These are the activations of a small neural network, seen along a few directions. Each row is one input.
In each table, some parts of the input vary, and every possible input appears once, in random order.
Descriptions start from the smaller parts, as in this example, which fits no table here: one of 5 places around a ring, together with either a single point or one of 11 places along a line or (one of 3 separate values, together with one of 4 places along a line).
Shared parts are said once, and a part with two or three values counts as separate values.
In the rows, 128 means zero.

Other details of the inputs shift rows strongly along two fixed directions, in all tables alike. That doesn't count.

Rows:
R1: [124 118 117 131 197  87  70 183 131 131  79  65]
R2: [ 71 164  95 152 164 120  66 114 115 158 110 103]
R3: [109 131 125 101  64 123 147  99 141 118 156 162]
R4: [132 174 113 164  60 133 175  79 179  44 139 193]
R5: [123 127 129  96  64 124 159  76 132 110 155 166]
R6: [108 130 118 132 204 127  69 160 101 183  98  84]
R7: [194  90 164 140 159 131 162 181 125 111 123 127]
R8: [ 87 146 124 123  20 127 161  69 163  98 166 186]
R9: [ 98 139 114 137 194 140  81 155 103 173 124  87]
R10: [ 86 181  79 170  83 103 113  88 179  61 124 154]
R11: [121 112 133  89 117 112 125 134 120 149 158 124]
R12: [111 103 128  72 164  88  70 158 104 175 120  77]
R13: [ 95 126 123 138 196 131  73 169  99 182 101  80]
R14: [ 67 166  94 153 162 125  72 123 117 157 117 103]
R15: [182  79 169  71 125 139 156 159 100 153 149 133]
R16: [133 122 108 125 204  86  67 176 126 127  87  68]
R17: [ 98  88 130  84 150  87  83 143 116 173 108  81]
R18: [133 121 105 121 205  87  72 171 126 126  84  67]
R19: [109 129 130 155 148 150 125 137 117 156 122 131]
R20: [153  89 173  91  85 139 182 128 122 132 151 159]
R21: [229 101 158 118 160 152 165 164 117  98 130 131]
R22: [164 100 162  86  87 144 178 130 108 126 171 160]
R23: [ 31 152  88 107  87  81  73  91 156 134 126 115]
R24: [102 142 118 105  50 118 142  68 140 106 157 168]
R25: [103 135 118 138 191 129  76 157 105 177 102  90]
R26: [195 102 150 135 146 130 157 153 130  99 109 135]
R27: [131 168 105 160  84 126 156 100 160  55 139 168]
R28: [112 123 131 150 150 146 124 122 120 159 100 125]
R29: [151 141 135 157  88 136 172 109 162  64 128 172]
R30: [133 175 110 170  59 133 174  79 173  44 153 191]
R31: [149 118 163 152 121 170 169 120 116 142 120 163]
R32: [175  93 156  80  90 145 173 111 117 130 165 154]
R33: [ 52 179  75 132  28  92 142  53 152 132 142  90]
R34: [206  92 177 134 151 144 178 181 121 103 121 135]
R35: [ 87 175  85 166  83 104 115  74 177  60 106 153]
R36: [185 114 161 148 121 142 183 148 141  85 135 161]
R37: [132 173 107 164  62 134 175  73 176  40 144 191]
R38: [187  75 163  66 128 143 158 145  97 151 157 130]
R39: [141 122 100 121 210  86  68 169 123 126  92  65]
R40: [169  85 155  78 108 132 153 134 109 146 146 141]
R41: [164  66 175  86 120 136 165 162 105 154 151 133]
R42: [ 75 179  68 150 141  85  69 109 166  86 113 100]
R43: [152 122 158 149 122 173 167 120 119 140 124 165]
R44: [ 48 159  87 122  50  96 108  71 161 110 156 154]
R45: [163 100 177 140 155 173 172 166  97 160 124 142]
R46: [214  96 163 133 158 143 174 180 121 104 137 141]
R47: [193 107 173 132 155 193 173 156  90 153 152 145]
R48: [ 99 122 133 106  60 123 150  97 143 117 154 159]
R49: [162 124 157 139 148 174 160 146 108 153 132 152]
R50: [ 99 137 118 140 192 129  79 161  97 173 111  93]
R51: [118 130 135 103  56 129 157  98 142 117 162 169]
R52: [ 35 144  88 104  95  82  66  95 149 139 121 105]
R53: [185 106 161 129 170 185 159 141  95 158 134 132]
R54: [148 131 138 146 134 169 148 115 112 143 131 150]
R55: [141 129 149 150 123 173 150 128 122 145 122 151]
R56: [ 73 176  70 158 139  83  65 112 168  88 123  99]
R57: [171 104 173 137 159 172 165 161 103 163 128 143]
R58: [148 137 112 137 154 119 114 150 134  93 128 110]
R59: [164 124 153 136 152 185 157 137 108 152 143 143]
R60: [168  97 176 140 156 171 166 157  97 161 118 142]
R61: [176 136 144 168 103 173 224 114 100 162 135 115]
R62: [149 129 152 150 124 180 171 131 116 138 146 167]
R63: [108 108 120  78 151  97  81 155 114 170 147  83]
R64: [ 35 144  82 107  85  79  69  77 150 130 118 112]
R65: [ 78 178  69 153 137  83  67 109 160  85 103 104]
R66: [178  98 170 137 157 173 159 150  98 161 117 137]
R67: [158 113 168 153 117 181 187 134 116 141 131 172]
R68: [123 109 113 132 202  81  74 168 127 130  74  65]
R69: [ 44 154  81 100 100  84  65  91 147 136 142 102]
R70: [159 144 103 159 134 103 157 138 132 123 108  58]
R71: [178 114 165 132 163 176 160 159  94 161 141 140]
R72: [196  99 172 131 161 180 178 150  95 159 127 154]
R73: [109 134 124  99  68 121 148  92 136 115 161 160]
R74: [124 112 132  85 116 109 117 124 112 144 146 122]
R75: [119 106 139  86 107 113 111 125 125 149 130 118]
R76: [121 139 124 146 157 156 113 122 110 154 128 122]
R77: [127 120 113 128 201  85  70 180 131 131  84  69]
R78: [188 109 161 148 118 143 182 149 142  87 124 158]
R79: [ 77 177  63 154 127  85  70  98 164  76 113 108]
R80: [137 132 104 120 209  85  67 172 124 125  93  66]
R81: [ 71 163  93 147 166 122  69 113 121 158 106 101]
R82: [ 94  92 135  87 158  88  77 166 104 176 119  74]
R83: [ 88 181  81 167  86 100 113  80 173  57 117 155]
R84: [102 138 119 136 207 128  73 164 100 183 117  80]
R85: [178 123 155 144 124 189 172 114 112 138 146 166]
R86: [139 148 125 161  90 128 151 114 164  71 127 160]
R87: [ 99 153 112 111  24 131 152  55 158  96 170 179]
R88: [ 97  92 133  80 160  89  76 161 112 177 111  75]
R89: [164  97 175 144 156 174 168 168 103 163 131 140]
R90: [ 98  93 138  78 161  87  73 155 110 176 110  71]
R91: [ 52 165  83 114  49 103 102  63 157 108 161 144]
R92: [ 94 178  71 160  90 108 115  66 179  55 121 146]
R93: [155 134 139 158  86 133 170  99 158  65 119 170]
Description of these inputs: one of 3 separate values, together with either a single point or (one of 5 places along a line, together with one of 6 places along a line).
Changing only the choice among 3 separate values turns R55 into R77. The same change can be made to R2. Which row results?
> R65
Changing only the choice among 3 separate values turns R92 into R53. The same change can be made to R56. Which row results?
> R9
Changing only the choice among 3 separate values turns R39 into R54. The same change can be made to R36. Which row results?
> R19
Start at R78 and move only the place on the line of 5, one step at a time. The first step leads to R29. Which rows follow, in order?
> R4, R37, R42
Which other rows does R87 become when the choice among 3 separate values takes its other values? List them by row number.
> R76, R79
Which other rows does R68 become when the choice among 3 separate values takes its other values? List them by row number.
> R17, R28

Rows:
R94: [ 78 128  99  96 160  67  45 156 134 140 111  70]
R95: [187  80 185 112 154 170 173 169  86 180 138 127]
R96: [100 179  89 169  92 131 130  75 164  77 129 163]
R97: [165 108 139 131 201 138 120 183  98 171 114  70]
R98: [ 29 145  85 127 171  73  21 142 139 153  93  87]
R99: [228  63 185  77 154 146 175 183  98 140 147 127]
R100: [ 66 129 107 118 179  96  42 145 123 161  98  86]
R101: [223  71 181  80 148 159 186 179  85 157 150 118]
R102: [ 90 177  94 168  82 119 124  79 174  65 128 169]
R103: [ 67 132 103 120 180 102  45 144 121 167 101  85]
R104: [167 122 144 111  69 151 187 101 133 103 159 174]
R105: [167  88 172 110 150 149 142 166 108 142 129 149]
R106: [ 72 162 104 156  70 137 126  68 152 111 136 177]
R107: [117 150 123 124  54 133 166  78 139 112 158 154]
R108: [169 115 141 127 202 137 121 181  94 157 115  82]
R109: [180  94 158  95 132 138 165 155  99 161 148 108]
R110: [ 50 171  68 154 185  84  42 128 132 152  96  50]
R111: [115 172 101 167  93 140 144  81 153  85 132 165]
R112: [105 126 131 128 141 135 111 131 110 161 124 118]
R113: [148  90 138  80 182 101  95 180 112 150 123  81]
R114: [114 164 108 164  91 126 138  87 162  68 130 170]
R115: [ 97 176  93 168  88 125 127  74 168  70 128 165]
R116: [125 141 119 121  69 128 151  86 150  95 154 163]
R117: [203  92 182 153  75 142 235 131 139  93 111 158]
R118: [138 127 153 141  77 173 189  97 126 131 150 182]
What is each input in this table made of?
> either a single point or (one of 3 separate values, together with one of 8 places along a line)
Which other rows does R108 become when the choice among 3 separate values takes its other values? List them by row number.
> R101, R112
Which other rows does R114 become when the place on the line of 8 takes its other values? List them by row number.
> R96, R97, R102, R108, R110, R111, R115

Rows:
R119: [104 185  90 142  68 142 155  56 149 100 145 148]
R120: [104 165  96 137  75 135 124  83 162  72 162 184]
R121: [191 120 159 160 180 171 144 173 125 112 126 155]
R122: [ 35 115 123 107 154  99  50 141 123 201  91  89]
R123: [187 117 155 104 159 158 142 169 118 113 146 150]
R124: [103 146  92 135 175  55  61 154 141 123  90  55]
R125: [155 108 169 120 123 171 179 145  94 196 137 117]
R126: [184 107 150  94 132 154 163 135  93 150 160 109]
R127: [199 106 157 102 135 123 167 166 130 102 124 112]
R128: [ 90 166  94 130  54 131 157  51 149 120 165 149]
R129: [198 127 146 129 152 155 169 138  95 147 139 117]
R130: [ 57 141 102 122 153 101  69 127 104 198 121  52]
R131: [ 91 152 112 123  64 131 131  65 158  83 128 185]
R132: [100 181  95 212 100 162 163  60 150 100 120 151]
R133: [180  98 164 123 154 154 151 155 108 127 106 155]
R134: [ 64 113 108  83 167  81  32 131 123 153 110  82]
R135: [ 59 135 139 129  39 135 134  61 149 119 145 184]
R136: [179  78 158  81 134 145 141 146 110 131 134 147]
R137: [100 148  95 166 189  73  63 161 146 119  72  56]
R138: [182  98 165 143 163 157 150 153 108 128 100 158]
R139: [176 100 152  99 118 157 166 139  99 179 156 113]
R140: [ 58 109 111  86 151  87  35 137 127 182 109  86]
R141: [ 71 151 120 153  34 113 171  81 150 113 126 156]
R142: [193 126 147 161 165 172 174 144 101 144 120 118]
R143: [171  95 153  91 148 144 150 163 113 138 166 153]
R144: [194 110 138 102 135 157 165 138  98 147 151 110]
R145: [ 77 145 118 147  37 102 165  77 150  97 141 151]
R146: [176  93 166 159 172 166 156 151 110 129  96 157]
R147: [ 87 160  91 148 203 105  39 168 133 129 100  89]
R148: [187  98 166 109 150 142 144 146 106 131 119 156]
R149: [ 40 140 106 125 171 106  57 160 111 190 111  95]
R150: [111 163 107 211  90 124 158  86 182  59 103 151]
R151: [ 45 133 102 120 172  93  51 155 108 174 127  89]
R152: [115 154  95 136  51  99 147  78 177  60 139 146]
R153: [105 151 107 129  46  94 147  74 167  62 149 147]
R154: [ 99 144 102 127  47  89 159  74 172  80 148 151]
R155: [166  92 156  96 133 153 145 167 106 151 163 152]
R156: [ 59 110 106  80 163  76  40 130 132 170 112  85]
R157: [100 174 109 210 115 163 136  90 174  69 125 187]
R158: [191 127 145 141 154 170 173 148  98 142 126 115]
R159: [ 75 141  95 102 182  88  30 153 120 138 133  86]
R160: [180  80 158  95 109 118 168 163 117 139 140 114]
R161: [202 111 158 138 145 131 169 173 131 100 109 115]
R162: [194 120 155 128 168 152 142 168 116 116 144 155]
Changing only one part turns R160 into R154. The same change can be made to R139. Which row results?
> R128
What is each input in this table made of?
> one of 4 separate values, together with one of 11 places along a line
Start at R122 and move only the place on the line of 11, one step at a time. The first step leads to R135. Which rows follow, in order?
> R140, R156, R134, R136, R131, R148, R133, R138, R146
Which other rows does R159 become when the place on the line of 11 takes its other values? List them by row number.
> R120, R121, R123, R143, R147, R149, R151, R155, R157, R162

Rows:
R163: [202 128 155 139  53 162 233  94 145  67 163 191]
R164: [168  89 159 118 219 143  94 201 106 145 109 129]
R165: [184  92 149 107 188 110 127 192 105 149 110  69]
R166: [157  86 155  75 175 131 116 180  86 190 138  86]
R167: [ 49 189  72 173 125 117  79  84 150 120 113 121]
R168: [189 132 168 171  62 201 239  89 136  88 152 219]
R169: [ 49 187  75 176 125 116  81  85 148 120 113 122]
R170: [191 133 166 168  64 204 237  88 136  90 156 218]
R171: [187  91 148 104 189 113 127 190 104 148 115  70]
R172: [177  99 182 102  47 178 204  99 140  82 174 247]
R173: [ 69 177  69 145 104  83  88  89 160  96 120 102]
R174: [165 101 156 134 207 145 122 190  93 174 103  89]
R175: [182  81 155  91 202 109  96 205 118 121 113 107]
R176: [ 39 156  87 122  92  97  83  82 144 142 132 115]
R177: [153  77 161  80 174 127 120 182  86 192 127  84]
R178: [ 66 169  76 151 100  78  92  91 164  98 107 101]
R179: [ 41 161  83 121  92  97  81  81 141 140 135 117]
R180: [ 37 155  89 126  88  93  86  82 144 142 124 118]
Changing only one part turns R168 into R165. The same change can be made to R169. Which row results?
> R163
What is each input in this table made of?
> one of 3 separate values, together with either a single point or one of 5 places along a line
Which other rows does R174 become when the choice among 3 separate values takes its other values? List them by row number.
> R178, R180
Which other rows agree with R180 in the choice among 3 separate values? List them by row number.
> R166, R172, R176, R177, R179
Which other rows does R171 become when the choice among 3 separate values takes its other values? List them by row number.
> R170, R176

Rows:
R181: [106 153 105 168 102 156 145  92 157  96 153 158]
R182: [127 188 100 122  70 148 159  51 110 141 132 130]
R183: [ 60 133  83  79 191  62   6 138 119 153  91  65]
R184: [129 158 111 134  97 122 127  91 152  60 128 172]
R185: [ 88 142 113 140  80 149 146  80 143 127 166 159]
R186: [ 58 150  73 147 219  81  30 161 114 170 117  39]
R187: [229  73 175 122 175 140 167 169 107 118 108 109]
R188: [ 89 141 113 142  75 142 148  83 133 130 170 156]
R189: [195  69 173 104 173 173 155 147  91 160 139 138]
R190: [185  67 175  98 169 176 164 173  93 174 157 124]
R191: [107 130 126 129  62 119 148  78 159 109 137 144]
R192: [ 50 125  81 120 199  93   9 131 120 186 105  61]
R193: [101 131 116 132  57 105 166  83 144 116 147 138]
R194: [ 98 172 117 176  83 134 153 112 138 102 126 161]
R195: [122 164 106 135  82 112 142 108 144  77 157 160]
R196: [114 163 121 170 104 142 139  92 143  86  99 178]
R197: [222  79 181 117 167 139 180 200 108 140 131  91]
R198: [192  80 192 105 159 165 161 173  91 170 112 148]
R199: [ 90 147 128 143  75 141 140  90 144 125 122 175]
R200: [107 142 120 105  70 122 128  88 149 101 152 170]
R201: [ 82 155 127 145  68 136 148 100 136 132 135 164]
R202: [ 97 138 123 129  55 113 157  83 155 112 146 137]
R203: [199  78 180  62 149 139 156 194  89 158 158 125]
R204: [111 125 123 130  70 119 147  65 152  99 118 150]
R205: [209  70 176  64 158 143 147 175  97 148 136 141]
R206: [143 206  85 155  86 153 161  63 122 110 123 126]
R207: [224  88 167  96 176 141 142 185 106 118 128 138]
R208: [ 58 118  88 108 181  50  19 135 130 172  77  36]
R209: [118 155 110 171 116 151 135  72 156  85 132 168]
R210: [ 58 149  77 144 222  86  23 168 125 174 113  35]
R211: [124 161 109 135  85 125 124 102 160  72 143 167]
R212: [202  77 177  62 150 131 168 191  86 160 160 127]
R213: [217  74 178 116 167 145 176 193 114 130 127  97]
R214: [ 29 137  96 123 183  82  19 166 110 193  85  56]
R215: [ 68 146  75 106 206  62   9 180 130 143 100  45]
R216: [105 165 122 175  94 140 142 104 153  97 115 171]
R217: [129 141 112 163  88 115 150  83 168  78 116 148]
R218: [213  85 167 132 193 173 157 168 106 141 135 132]
R219: [ 98 141 112 100  66 127 138  96 152 101 154 168]
R220: [ 42 141  98 124 187  83  19 137 111 172  63  74]
R221: [208  96 178 132 182 167 172 184 105 140 101 148]
R222: [ 98 125 119 128  58 122 156  83 156 107 140 142]
R223: [125 143 112 163  82 117 150  90 171  83 126 141]
R224: [ 50 163  93 148 211  77  31 182 118 169  78  46]
R225: [117 148 109 163  74 110 167  98 154  85 139 132]
R226: [ 86 150 126 148  65 131 157  99 125 130 137 168]
R227: [192  70 182 100 170 177 159 166  95 173 153 130]
R228: [211  87 176 128 191 176 155 178 107 148 147 122]
R229: [200  94 180 131 176 168 164 205  98 151 114 129]
R230: [121 168 112 133  81 119 139 111 155  77 154 162]
Changing only one part turns R213 into R222. The same change can be made to R224. Which row results?
> R201
Changing only one part turns R226 into R194. The same change can be made to R203. Which row results?
> R230
What is each input in this table made of?
> one of 2 separate values, together with either a single point or (one of 4 separate values, together with one of 6 places along a line)
Start at R209 and move only the place on the line of 6, one step at a time. The first step leads to R218. Which rows follow, in order?
> R228, R181, R210, R186
Which other rows does R222 become when the choice among 4 separate values takes its other values? List them by row number.
> R190, R214, R219
Which other rows does R191 become when the choice among 2 separate values takes its other values? List them by row number.
> R223
